These are the activations of a small neural network, seen along a few directions. Each row is one input.
Each table varies a few parts of the input and shows all the possible inputs, shuffled.
A made-up example of a description, with smaller parts first: line(6) and (point or ring(9) or (values(2) and ring(5))).
Shared parts are said once, and a part with two or three values counts as separate values.
In the rows, zero is written as 128.

Other details of the inputs vary at random and push rows far along two fixed directions, the same in every table; ignore that.

A family of inputs:
r1: [115 124 152 150 133  86 105  79 140 168 136 103 123 113]
r2: [116 157 127  93 107 179 111 161 134 136 164 155 132 166]
r3: [128 105 111 137 147 113 144 162 107  97  85 128 130 106]
r4: [131  86 138 132 146 125 156 182 116 118  83 150 127  93]
r5: [126 119 105 127 111 125 120 163 137  93 115 129 136 125]
r6: [164 106 122 148 137  96 134  52 126 204 165 101 128  87]
r7: [139  90 121 149 139 106 138 156 138 107  74 114 125 119]
r8: [144  95 140 142 138 101 116  35 154 176 163 123  86 101]
r9: [132 172 141 102 119 176 125 152 133 151 144 141 110 177]
r10: [128 100 112 135 112 115 130 152 137  74  94 111 143 102]
r11: [124 119 124 125 114 128 146 139 137  75 129 118 149 123]
r12: [122 186 115  98 133 158 121 119  99 114 141 132 138 163]
r13: [114 176 117 101 129 164 130 143 108 138 137 159 129 163]
r14: [133 183 130 106 138 157 135 114 102 100 155 138 146 161]
r15: [109 126 152 159 134 103 111 104 148 188 140 120 108 115]
r16: [123  85 115 145 114 129 129 175 136  98  97 136 136 107]
r17: [130 148 155 128 123 116 123  89 125 138 156 118 131 155]
Description of these inputs: values(2) or (values(3) and line(5)).
- What sort of input is r13? => values(3) and line(5)
- Start at r14 and move only the line(5) part, one step at a time. The first step leads to r12. Which rows follow, in order? => r3, r13, r4

A family of inputs:
r18: [119 105 153 183 143  66 119  80 120 179 149 109 140  70]
r19: [125 166 128 101 115 156  79  92 140 183 179 133  92 167]
r20: [153 156 117  95 135 195 140 168  93 111  97 142 138 179]
r21: [133 172 103  80 134 167 139 152 105  50 125 127 142 161]
r22: [155 149  94  94  96 168 147 159 127  93 109 128 133 196]
r23: [109 104 133 146 144  83 103  96 134 183 113 110  97  80]
r24: [161  65 137 149 143 111 177 164 146  91  71 117 125  95]
r25: [146 167 106 105 121 181 168 153 111  80 116 132 137 179]
r26: [132 163 138 110 132 148 106  82 129 181 198 158 115 167]
r27: [107 198 128 105 130 137 126  74 123 160 183 143 114 152]
r28: [140  49 126 138 128 118 141 145 115  71  91 122 150  92]
r29: [117 115 154 178 145  74 129  82 141 157 151  98 128  67]
r30: [127 177 150 100 126 168 100  87 138 169 185 144  95 153]
r31: [143 156 123  77 113 174 149 156 123  62 127 115 151 175]
r32: [157  57 131 151 128 102 170 159 114 100  78 123 141 102]
r33: [151 157 103 107 121 177 159 157  89  95 113 144 149 187]
r34: [138 144 113  80 114 187 140 142 126  49 135 131 141 170]
r35: [128 174 140 108 129 154 116  78 149 164 197 150 103 161]
r36: [ 71  96 142 155 115 110  99 144 163 195 172 150 129  50]
r37: [117  97 136 181 146  71 119  89 152 193 132  96 114  88]
r38: [128 180 139  98 114 146  89  99 143 198 170 118 105 171]
r39: [152 144 107  93 112 187 158 144 125  67 130 153 121 177]
r40: [ 83  66 156 160 126 116 128 199 149  70  61 147 129 113]
r41: [139 170 113  94 128 177 144 158 107  57 128 110 151 171]
r42: [137 163  99  82 130 165 130 154  84  67 118 142 156 167]
r43: [123 104 165 162 131  70 132  81 155 159 153 102 126  71]
r44: [132  89 174 158 148  87 113 101 133 202 134 115 116  78]
r45: [113 188 137  93 141 152 102  89 103 189 162 151 116 154]
r46: [145  64 114 147 162 106 166 156 109 100  59 141 134  92]
r47: [146  71 100 167 128 106 158 158 126  94  64 101 133 107]
r48: [141  67 112 151 147 101 166 150  98  91  67 137 136  90]
r49: [151  83 101 164 126 105 145 156 130  82  66 100 145 100]
r50: [114 157 106  88  94 190 136 231 133 114 130 164 153 150]
r51: [123 187 149 108 112 137 129  81 141 171 194 129 119 162]
r52: [ 79 201 127 120 110 151  93 162 133 200 206 151 134 129]
r53: [152  62 101 148 111 117 137 145 143  71  79 123 131 103]
r54: [145  85  91 149 131  99 140 152 126  73  63 118 136  93]
r55: [150 168 121  93 131 197 148 163 111  95  98 131 125 170]
r56: [143  80 107 157 128 105 132 158 126  74  70  88 153  96]
r57: [132  85 166 169 149  67 128  91 142 200 146 119 122  81]
r58: [140  80 127 133 152 123 160 159 117  88  49 126 111  77]
r59: [124 100 142 166 115  65 109  82 159 173 140  98 128  84]
r60: [116 177 151  97 112 131 101  83 118 170 196 122 149 159]
r61: [138  73  91 150 133 100 154 152 121  86  60 119 124  99]
r62: [152 136  85  97  98 179 136 148 127  79 119 145 120 191]
r63: [146  77 111 149 146  99 153 150 101  78  71 134 146  83]
r64: [141  69  94 144 147 103 155 159 129  94  53 121 120 103]
r65: [ 92  76 169 165 126  98 136 211 146  79  55 134 134 114]
r66: [142  76 117 143 158 110 174 153 128  84  61 131 121  86]
r67: [127 179 130 109 115 132 104  90 152 194 182 123 113 178]
r68: [125 164 119 112 117 143  94  82 151 178 191 139  99 174]
r69: [120  93 154 164 132  85 123  71 157 145 161 120 115  68]
r70: [129  78 163 159 150  99 103  93 131 188 145 129 104  77]
r71: [114  95 148 158 117  65  98  83 157 167 142  86 138  80]
r72: [123 186 138 122 141 143 117  86 117 196 182 141 132 168]
r73: [123  84 153 167 130  77 111  70 135 167 161 130 127  72]
r74: [110 167 122 105  99 142  79  71 147 151 188 125 132 157]
r75: [157 133 104  94 112 182 149 149 102  83 127 162 133 185]
r76: [143 175  97  88 129 168 150 147 111  60 118 144 137 163]
r77: [126  95 164 165 129  63 121  80 134 181 153 113 138  75]
r78: [101 170  85  83 111 177 126 233 115 105 128 170 139 138]
r79: [120 197 141 119 137 148 126  83 137 179 183 131 120 162]
r80: [ 82 180 137 104 122 151 111 209 116  69  97 166 126 190]
r81: [108 101 160 176 147  65 107  82 115 171 155  93 144  65]
r82: [130 191 161  97 124 157 110  95 140 184 176 129 107 157]
r83: [150 157  98  93 121 187 129 169 114 107  91 121 124 186]
r84: [ 59 116 193 198 142  60  93 147 144 157 127 122 115  93]
r85: [107 198 111 104 119 123  77  79 128 152 179 121 134 149]
- The inputs of r23 and r83 match in every part but one. If r42 is changed in the same way as r23 into r83, which row does it become? => r81
- What is each input in this table made of? => line(4) and (values(2) or (values(3) and line(5)))
- Change only the values(3) part in r22. List by row number the other rows that result. => r32, r51
- Change only the values(3) part in r83. List by row number the other rows that result. => r20, r55
- Change only the values(2) part in r65. List by row number the other rows that result. => r50

A family of inputs:
r86: [152  64 121 140 126 131 147 161 139  98  90 132 124  93]
r87: [130 111 112 120 120 147 145 168 117  70 113 140 149 123]
r88: [139  79 123 153 123  96 128 116 143 142 116 117 123  89]
r89: [133 138 123 108 125 160 134 178 121 107  91 141 127 178]
r90: [ 81 184 157 130 122 117  89  79 136 193 220 141 125 125]
r91: [142  90 139 162 142  94 139 107 128 132  94 103 119 109]
r92: [116 184 144 128 125 111  92  38 137 213 203 118 110 156]
r93: [146 117 120 118 135 137 152 142 107  63 100 124 148 134]
r94: [128  95 121 154 130  84 125 113 137 121 117 101 131  88]
r95: [101 107 163 165 148  86 132 141 129 130 116 134 128  87]
r96: [118  48 147 185 136  67 117 129 150 163 104 109 117  53]
r97: [143  55 149 174 150  78 145  92 144 144 109 105 111  69]
r98: [165  98  97 120 120 144 153 156 123  80  81 125 132 144]
r99: [102 201 142 125 124 102  82  42 135 197 208 108 121 147]
r100: [144 163 111 107 125 150 135 140 111  79  99 115 140 172]
r101: [ 80 181 143 134 117 109  74  83 149 203 203 124 122 128]
r102: [121 122 120 128 130 135 140 193 125  78  69 129 139 143]
r103: [124  46 139 184 133  66 117 117 150 161 110 108 120  49]
r104: [116 122 132 129 124 112 124 103 130 129 160 128 140 101]
r105: [138 140  91 101 108 154 131 156 125  80 116 126 144 154]
r106: [134 169 133  88 127 182 133 162 123 118 129 154 116 194]
r107: [159 141 123 104 134 174 156 133 117  91 107 131 123 180]
r108: [121 118 128 126 127 145 154 191 116  69  89 146 140 126]
r109: [ 94  69 150 185 138  61 121 140 149 146  96 105 124  49]
r110: [134 165 127  86 116 187 133 164 126 117 131 154 117 181]
r111: [158 163 108  83 115 185 141 121 128 112 145 146 124 186]
r112: [108  94 126 161 125  87 109 124 144 140 129 110 132  78]
r113: [147  98 120 119 123 158 143 177 132  96  98 141 122 131]
r114: [114 171 117 120 162 125 114  87  95 202 154 152 109 116]
r115: [119 164 144 117 117 127  98  52 153 209 213 136 111 129]
r116: [153 192 100  83 133 188 153 155  84 150 148 149 154 168]
r117: [113 187 131  94 110 167 106 133 130 160 156 144 120 186]
r118: [135 178 111  81 116 172 133 121 110  93 158 142 147 178]
r119: [145  96 138 141 147 115 156 140 108  68  79 116 145 107]
- What is each input in this table made of? => values(2) or (line(4) and line(8))
